Each row below holds a small network's activations on one record, seen along a few directions.
Here are examples, each followed by its value of one field, Zan.
The word absent means that the record has no Zan.
The largest differences between rows may come from other fields.
(in the rows, 500 means zero)
Random noise pushes rows far along 10 fixed directions. That doesn't count. These rows show it; they differ only by the noise:
[536 582 544 551 386 535 715 300 451 417 524 536 541 434 626 703 481 390
 503 326 424 685 623 612 529 255]
[759 639 743 573 515 540 567 449 387 407 370 566 590 405 572 629 553 580
 507 491 597 654 505 623 597 391]
[538 336 297 280 618 336 431 619 568 503 425 557 569 570 309 410 496 504
 753 506 608 289 491 571 422 485]
[420 722 681 396 568 390 373 489 525 671 476 408 607 399 469 669 459 562
 469 435 588 699 444 540 623 432]
[501 718 749 447 644 576 569 291 343 575 471 560 703 475 529 429 519 446
 501 391 526 766 509 626 601 473]
[571 718 386 267 538 470 657 328 414 296 439 402 517 515 493 611 511 583
 542 222 687 172 498 535 328 381]
[440 692 464 314 776 490 364 480 562 568 623 636 691 400 390 448 389 503
 499 585 444 410 462 475 320 401]
[482 359 774 606 471 484 712 399 598 452 497 358 362 282 630 603 459 272
 292 446 570 572 536 451 562 488]
[503 808 543 586 579 738 469 434 252 409 527 621 554 569 597 311 595 640
 401 536 402 470 461 411 434 570]
[400 354 343 517 500 395 476 553 439 489 501 521 509 618 452 448 537 485
 563 497 476 463 539 493 506 413]
[424 628 490 439 535 381 472 544 595 602 512 452 555 361 465 722 452 478
 574 422 569 531 486 543 524 406]
[723 507 614 383 406 554 515 526 490 438 306 500 450 527 510 449 570 587
 642 450 600 528 478 582 585 617]

[567 723 416 443 490 551 267 693 697 506 519 448 408 389 518 586 455 711
 364 615 483 360 386 336 397 523]  w4
[371 517 464 697 543 557 611 481 376 498 557 508 500 544 602 406 610 422
 409 451 463 599 552 482 556 511]  w5
[632 640 284 570 477 577 465 659 421 424 469 675 544 531 469 549 588 642
 751 535 503 316 491 551 423 565]  w2
[460 271 447 717 465 409 661 537 405 490 413 363 469 604 535 510 618 481
 505 389 638 567 538 536 656 488]  w5
[610 411 408 431 684 550 354 671 579 477 517 694 556 530 385 271 528 568
 546 722 436 414 463 462 392 526]  w3
[670 367 441 471 529 419 583 542 503 333 405 506 466 507 477 535 542 533
 564 499 643 297 524 542 429 455]  w5
[590 637 544 604 473 681 512 438 419 348 536 598 481 479 602 454 512 583
 373 592 378 401 492 412 388 511]  w6
[346 540 249 711 519 580 515 560 295 538 550 613 597 678 511 344 619 480
 648 489 411 537 540 554 550 551]  absent
[323 394 445 614 357 359 227 792 528 757 430 474 471 607 410 512 572 597
 667 612 472 680 440 497 752 673]  w6
[545 578 422 530 388 514 371 566 539 435 538 526 451 508 548 606 453 652
 386 579 398 475 494 395 449 381]  w4
[600 556 491 493 243 583 582 316 305 360 456 531 479 703 619 554 566 597
 525 347 382 672 610 590 565 369]  w2
[427 568 582 392 665 475 474 427 494 552 500 422 517 520 484 344 545 485
 323 458 569 594 461 455 535 534]  w1
[616 693 651 576 673 501 761 387 362 534 377 519 708 345 485 615 546 408
 722 305 772 524 494 722 569 528]  w7
[303 474 557 677 277 433 451 612 562 593 534 374 245 444 623 673 552 464
 388 511 438 661 510 400 669 578]  w1
[446 519 424 620 568 405 493 687 459 524 447 490 472 452 432 555 574 520
 616 526 684 308 442 483 518 612]  w7
[345 578 403 494 511 526 568 504 615 520 645 506 426 404 517 571 430 355
 502 494 437 358 535 458 386 530]  absent
[728 693 344 289 430 570 451 468 384 313 395 649 490 654 460 464 567 728
 653 477 499 293 514 561 371 479]  w7
[509 167 635 335 572 420 481 483 719 538 502 330 488 451 407 385 313 421
 362 575 583 421 456 435 444 534]  absent
[613 504 552 400 361 645 496 484 528 457 391 501 393 564 553 409 553 574
 537 466 461 570 502 495 549 638]  w3
[525 819 751 348 577 621 386 323 555 512 592 551 604 370 523 571 337 560
 297 551 358 619 463 477 390 417]  w6
[467 427 724 464 485 389 398 507 442 687 405 539 580 561 448 447 552 471
 580 547 525 863 494 643 746 549]  w2
[519 574 421 298 488 559 225 530 403 521 480 562 530 769 437 197 533 718
 475 610 357 593 462 457 523 522]  w4
[532 365 543 423 508 392 462 378 349 427 437 493 521 687 490 385 540 563
 417 511 486 592 533 529 559 387]  w1
[666 516 409 666 528 687 638 612 629 421 503 549 478 303 570 520 490 485
 543 543 482 373 487 442 390 523]  w3

Which value of Zan does each new row have?
[393 370 368 569 625 587 637 418 590 493 676 587 544 443 525 357 420 308
 410 514 345 480 591 453 356 433]  w5
[583 497 505 678 465 444 483 631 575 491 506 575 542 353 516 745 451 513
 549 597 492 485 500 526 508 379]  w6
[455 659 553 667 590 709 405 628 329 493 444 450 469 586 568 231 634 659
 323 590 463 523 378 318 542 721]  w3
[623 433 526 588 438 471 293 582 379 367 481 536 499 669 522 467 521 757
 333 693 434 537 495 426 508 363]  absent
[638 443 615 620 514 455 500 458 245 489 366 580 670 661 486 454 624 562
 588 496 589 760 523 670 690 423]  w2
[299 580 518 500 741 305 465 457 434 642 552 487 724 445 365 582 468 440
 515 453 634 472 466 561 521 417]  w6
[639 209 698 550 627 530 507 553 752 432 568 562 400 274 516 338 395 304
 244 782 427 472 512 385 410 516]  w4
[287 603 403 573 592 591 677 301 372 462 652 461 546 547 598 365 521 340
 304 364 410 497 570 419 421 407]  w4
